A small network was shown many inputs. Here are its activations along a few directions, one row for each input.
Each table varies a few parts of the input and shows all the possible inputs, shuffled.
Descriptions start from the smaller parts, as in this example, which fits no table here: one of 4 places along a line, together with either a single point or one of 11 places around a ring or (one of 3 separate values, together with one of 5 places around a ring).
Shared parts are said once, and a part with two or three values counts as separate values.
(in the rows, 128 means zero)

Other details of the inputs shift rows strongly along two fixed directions, in all tables alike. That doesn't count.

Rows:
R1: [142  71 144 138 161 145 201 117 129 152 121]
R2: [106  90  60 199  60 145 128  97 176 145 112]
R3: [137 203 134  91  96 121  19 174 110  61 135]
R4: [126 130 107 148  96 161 103 119 155 109 129]
R5: [124  33 163 135 145 142 175  93 163 206 100]
R6: [184 130 204  42 200 153  85 147  61 147 146]
R7: [140 124 211  86 206 139 132 132  74 155 114]
R8: [148 135 196  61 218 139 119 135  59 143 119]
R9: [139 221 106 100  93  93  73 190 104  67 150]
R10: [127 153  99 118  94 117  78 144 156 131 132]
R11: [119 149  68 161  85 128  79 153 155  92 158]
R12: [166 172 163  58 168 113  97 179  66  87 141]
R13: [170 138 180  63 197 118 104 137  52  99 146]
R14: [ 92 169  53 173  89 120 115 125 170 123 123]
R15: [116  65 132 148 158 144 192  72 144 180 105]
R16: [144  86 208  70 192 140 109 150  80 129 137]
R17: [104 125 120 127  85 140 104 121 160 114 117]
R18: [104  88 160 145 131 139 194  90 146 185 110]
R19: [ 96 156  94 157 110 103 109 137 153 127 108]
R20: [108 171  85 175 102 131 117 125 162 125 131]
R21: [110 194 110 154  77  98  91 143 146 114 128]
R22: [173 109 206  48 214 165  95 148  52 111 163]
R23: [129 166  79 171  80 117 133 155 156  99 142]
R24: [117 168 114 139  84 102 125 150 140 103 141]
R25: [111  32 118 161 130 125 228  81 171 172 106]
R26: [131  35 128 163 149 139 223  84 155 166 112]
R27: [128 121 133 106 137 135  93 147 121 107 152]
R28: [ 97 102  98 147  95 119 114 135 170 117 133]
R29: [119 133  72 153  68 141  91 119 139 121 129]
R30: [138 151 133 115 126 121 138 154 114 112 140]
R31: [108  90 145 129 170 145 175  99 126 176 107]
R32: [147 136 115 115 140 115 127 138 114 100 142]
R33: [131 190 102 116  73 106  21 165 101  84 129]
R34: [121 169  74 131  86  81 100 153 144  82 134]
R35: [102 170  83 164  98 129 121 122 164 127 131]
R36: [115 147  89 156  92  79 106 133 151  94 126]
R37: [ 96 135  81 155  59 142 104 118 184 109 122]
R38: [155  94 199  72 179 185 126 113  89 132 130]
R39: [156  97 191  69 200 122 142 119  65 129 128]
R40: [128  48 122 162 131 164 179  86 176 195 114]
R41: [125 128 181  98 182 139 140 122  96 155 118]
R42: [147 152 111 118 129 122 131 154 119 102 140]
R43: [131 128 112 126 122 116 152 146 135 119 131]
R44: [108  26 141 148 126 162 180  75 141 192 101]
R45: [136 151 128 117 125  98 118 168 120 104 124]
R46: [114  59 163 147 134 142 227  93 142 176 124]
R47: [171 154 194  74 178 143 130 149  61 108 156]
R48: [128 128  87 161 114 113 131 116 144 106 137]
R49: [134 212 104 148  97 127  83 144 125 100 149]
R50: [138 142 130 152 116 133 148 135 130 117 147]
R51: [ 95 120  72 159  49 121  98 116 159 129 112]
R52: [144 132 122 121 143 115 123 121 108 104 142]
R53: [100  34 145 177 118 128 243 105 175 187  93]
R54: [119 234  95 118 107 109  52 162 115  88 148]
R55: [132 167  91 146  89 119 133 156 141 100 143]
R56: [143 126 110 125 119 145 109 125 150 150 134]
R57: [117 176  85 156 124 126  98 135 138 115 129]
R58: [117  35 143 149 144 116 212  96 154 168  97]
R59: [118 121  89 173 121 127 143  96 157 142 114]
R60: [ 99  63 137 180 116 156 229  65 177 200 110]
R61: [175 152 236  49 216 154 117 134  36 138 144]
R62: [115 146 114 135 123 100 106 123 130 128 110]
R63: [164 150 216  74 179 121 119 161  61 111 141]
R64: [ 99 157  60 168  85 103 114 113 172 122 119]
R65: [148 127 175  83 192 122 119 117  84 137 114]
Each input here is: one of 5 places along a line, together with either one of 4 separate values or one of 9 places around a ring.
The inputs of R14 and R19 match in every part but the place on the line of 5. If R52 is changed in the same way as R14 into R19, which row does it become? -> R36
The inputs of R50 and R24 match in every part but the place on the line of 5. If R49 is changed in the same way as R50 into R24, which row does it become? -> R18
Change only the choice among 4 separate values in R3. List by row number the other rows that result. -> R5, R16, R33
Start at R61 and move only the place on the ring of 9, one step at a time. The first step leads to R54. Which rows follow, in order? -> R31, R64, R13, R25, R43, R30, R46
Start at R53 and move only the place on the line of 5, one step at a time. The first step leads to R9. Which rows follow, in order? -> R30, R55, R23

Rows:
R66: [118 148 181 108 168 123 151 122  96 122 111]
R67: [125 101  92 127  61 117 118 114 166 121 138]
R68: [102 116  94 134  87 110 115 154 167 138 106]
R69: [ 78 137  98 147 106 122 100 132 166 137 113]
R70: [120 113  85 174 108  97 162 119 162 108 128]
R71: [155  97 154 113 139 167 110 121  96 120 123]
R72: [ 71 113  95 158 101 117 122 143 173 134  97]
R73: [164 231  94  88 145  96  70 172  93  81 141]
R74: [ 99 118  92 150  94 113 124 150 172 155 101]
R75: [130 107 179 134 141 118 194 114 111 165 117]
R76: [106  96  92 134  68 110 127 131 172 130 120]
R77: [122  86 156 111 153 129 142 142 135 173  91]
R78: [120 112 175  80 171 130  95 158  95 109 115]
R79: [101 167  98 158  96 178 138 135 156 115 154]
R80: [139 226 155 101 126  96  84 172  79  79 144]
R81: [169 122 160 114 157 170  89 130  79 133 123]
R82: [126 162  87 152  88 171 149 141 162 147 151]
R83: [112 101  99 135  69 123 116 107 168 103 136]
R84: [136 116  87 153  71 141 108 126 151 120 126]
R85: [ 88 102  99 150  91 113 127 139 178 128 102]
R86: [149  97 153 141 148 169 122  99 111 165 112]
R87: [159 245 130  77 123  93  69 166  83  81 128]
R88: [101 118  70 166 117 112 162 111 149 108 135]
R89: [ 97 163 103 152 106 108 149 109 158 106 102]
R90: [133 172 137  64 119 108  39 173  87  55 143]
R91: [137 127  82 166 106  87 146 129 152 111 135]
R92: [152 135 166 110 163 175  76 135  65 101 127]
R93: [123  72 150 112 138 124 142 136 135 158  93]
R94: [104 140  96 148  97 124  97 104 172 161 129]
R95: [148 104 129 111 182 126 181 115 106 152 136]
R96: [135  85 158  98 131 158 119 110 103 107 135]
R97: [110 137 113 161 109 136 140 161 188  90 162]
R98: [133 125  86 169  85 152 105 125 148 139 115]
R99: [131  91 121 129 183 130 191 103 119 145 126]
R100: [138  82 133 130 176 129 192 100 119 137 127]
R101: [135  64 160  90 129 131 145 123 123 144 117]
R102: [127 111 133 112 196 134 170 113 100 126 135]
R103: [129 126 172 113 159 130 180  97 121 136 100]
R104: [142 121 180  80 183 146 102 111 100 186 131]
R105: [115 168  96 157  94 177 140 137 160 125 150]
R106: [172  94 191  93 190 154 170 164 129 144 154]
R107: [174  78 180  72 151 154 125 116  84 138 138]
R108: [124 141  72 157 120 105 160 115 170 133 117]
R109: [174  80 188  74 154 157 122 119  82 128 134]
R110: [ 94 117  91 190  98 157 106  94 157 139 109]
R111: [136 113 137 119 189 132 177 105 125 140 114]
R112: [144 138 185 110 142 110 162 137  80 136 146]
R113: [109 106 151 122 151 151 121  88 135 176 123]
R114: [142 105 152 119 186 117 152 126  92 103 139]
R115: [126 107  99 125  64 118 110 119 161 111 137]
R116: [181 102 206  88 199 156 158 166 119 127 161]
R117: [117 202 112 119 122 131  23 125 115 100 151]
R118: [126  76 144 159 148 174 137  82 122 173 100]
R119: [169 246 117  93 115 159  59 183  94  82 183]
R120: [115  43 146 146 126 175 165  93 122 155 109]
R121: [132 131  66 159 114 100 152 126 148 120 139]
R122: [174  85 175  97 198 119 173 128  84 141 131]
R123: [147  99 147 139 146 167 122 100 114 172 113]
R124: [135 106 161 120 155 151 115  87 124 180 127]
R125: [172 213 120 110 128  73  57 196  71  60 169]
R126: [ 78 137 119 174  78 105 174 120 142 125 132]
R127: [106  78 152 130 151 136 148 129 143 165  92]
R128: [127 112 168 126 137 113 189 118 109 172 118]
R129: [120 131  98 181 112  89 145 136 149 103 141]
R130: [103 142 102 161 103 136  89  90 166 146 130]
R131: [148 215 119  86 179 110  76 161  78  68 141]
R132: [116 113  90 186  90 157 114 111 156 130 111]
R133: [113 147 111 166  87  99 163 115 164 138 101]
R134: [165 167 140  73 114 137  46 145  82  65 158]
R135: [101 106 101 129  72 127 108 114 154  92 137]
R136: [140  96 107 124 170 125 187 112 120 162 129]
R137: [ 99 112  99 185 108  96 162 128 152 107 137]
R138: [131 106 147 116 148 147 115  91 129 184 129]
R139: [144 249 141  92 124  92  64 168  83  64 132]
R140: [122 109 149 108 158 129 122 129 132 177 115]
R141: [144 135 213  94 178 125 162 137  58 127 144]
R142: [103 110 103 128  77 114 112 130 162 105 120]
R143: [123 133 115 162 112 134 146 159 193  99 161]
R144: [ 82 147 120 171  87 105 165 121 150 124 116]
R145: [150  76 138 126 119 161 139 115 114 153 118]
R146: [160 197  74 106 126  94  83 167  95  83 158]
R147: [ 96 168 114 123 124 132  63 118 136 126 146]
R148: [104 134 106 172  72  99 176 129 142 150 131]
R149: [131 135  89 172 102  85 141 150 140 119 144]
R150: [163 120 204  80 197 132 178 106  86 150 106]
R151: [106  99 151 119 155 135 129 119 143 172 106]
R152: [147 230 119 104 101  87  82 167 104  92 126]
R153: [ 98 125  96 151  97 114 116 129 179 159 113]
The inputs of R122 and R70 match in every part but one. If R87 is changed in the same way as R122 into R70, which row does it become? -> R103
The inputs of R112 and R141 match in every part but one. If R133 is changed in the same way as R112 into R141, which row does it become? -> R139
The inputs of R135 and R115 match in every part but one. If R147 is changed in the same way as R135 into R115, which row does it become? -> R94
Describe the family of inputs behind these rows. -> one of 4 places along a line, together with either one of 2 separate values or one of 9 places around a ring or one of 11 places around a ring
Change only the choice among 2 separate values in R119. List by row number the other rows that result. -> R116
Change only the choice among 2 separate values in R82. List by row number the other rows that result. -> R106
Start at R74 and move only the place on the line of 4, one step at a time. The first step leads to R77. Which rows follow, in order? -> R127, R72
Change only the place on the line of 4 in R99. List by row number the other rows that result. -> R95, R102, R136

Rows:
R154: [ 96 150 100 133 106 114  72 123 131 120 118]
R155: [108 150 118 132  79  85 136 134 127  90 144]
R156: [119 136  99 132  94 100  71 137 159 133 114]
R157: [161 108 199  86 172 129 157 115  68  98 160]
R158: [127 181  85 153  95 162 117 120 151 135 139]
R159: [109  84 120 141 124 120 134  95 151 187 101]
R160: [152  65 201  77 142 146 142 139 114 163 112]
R161: [100 122 107 137  82 123  83 149 147 104 116]
R162: [134 174  87 155 129 123 158 170 157 120 166]
R163: [106  49 128 149  95 126 155 121 178 172  98]
R164: [124 144 109 126 121 141  63 133 120  92 138]
R165: [ 85 111 140 160 148 114 204 145 166 152 125]
R166: [145 156  88 132 123 143  76 124 118 126 146]
R167: [110  81 114 127 165  91 177 116 127 128 104]
R168: [100  93 133 162 138 161 157  73 161 165 113]
R169: [ 78 171 106 157  82 135 122 115 168 137 110]
R170: [126 143 109 129  64  77 143 134 146 113 136]
R171: [108 107 139 146 140 107 209 142 179 175 120]
R172: [176 173 144  60 211 104  84 161  50  52 146]
R173: [193  93 198  67 166 187 116 154  71 125 155]
R174: [128 137  77 118 124  65 131 141 145 108 111]
R175: [146  91 221  57 167 163 113 154  75 122 127]
R176: [185 107 178  71 201 173  86 135  61 132 148]
R177: [101 160  97 125  99 110  41 149 130  95 126]
R178: [120  72 140 144  98 167 146 119 161 124 129]
R179: [129 115 139 155 121  95 200 110 121 166  94]
R180: [118 122 150 148 170 135 191 142 150 125 141]
R181: [150 153  81 142  71 112 142 132 132  97 170]
R182: [104 108 143 138 117 142 175  91 166 199  94]
R183: [158 226  95 107 122 144  32 154  95 102 159]
R184: [163 179  86 111  96 139  37 174 113  78 164]
R185: [161 132 208  58 199 144 104 124  72 169 115]
R186: [102 183 104 157  98 148 103 108 162 113 129]
R187: [160 179  38 123 128  92  96 157 120  69 152]
R188: [121  67 147 141 132 159 134 115 146 127 127]
R189: [ 84  89 140 152 135 143 157  84 158 181  98]
R190: [194 142 186 102 197 139 167 129  37 130 137]
R191: [109 151  87 156 105 132  76 107 145 110 132]
R192: [126 114 136 178 135 124 202  95 117 132 111]
R193: [102 102 142 175 128 104 210  97 126 155  96]
Describe the family of inputs behind these rows. -> one of 4 places along a line, together with either one of 4 separate values or one of 6 places along a line
The inputs of R181 and R170 match in every part but the place on the line of 4. If R162 is changed in the same way as R181 into R170, which row does it become? -> R171
Change only the choice among 4 separate values in R193. List by row number the other rows that result. -> R155, R165, R167
Start at R158 and move only the place on the line of 4, one step at a time. The first step leads to R186. Which rows follow, in order? -> R169, R182
Start at R184 and move only the place on the line of 4, one step at a time. The first step leads to R188. Which rows follow, in order? -> R161, R163
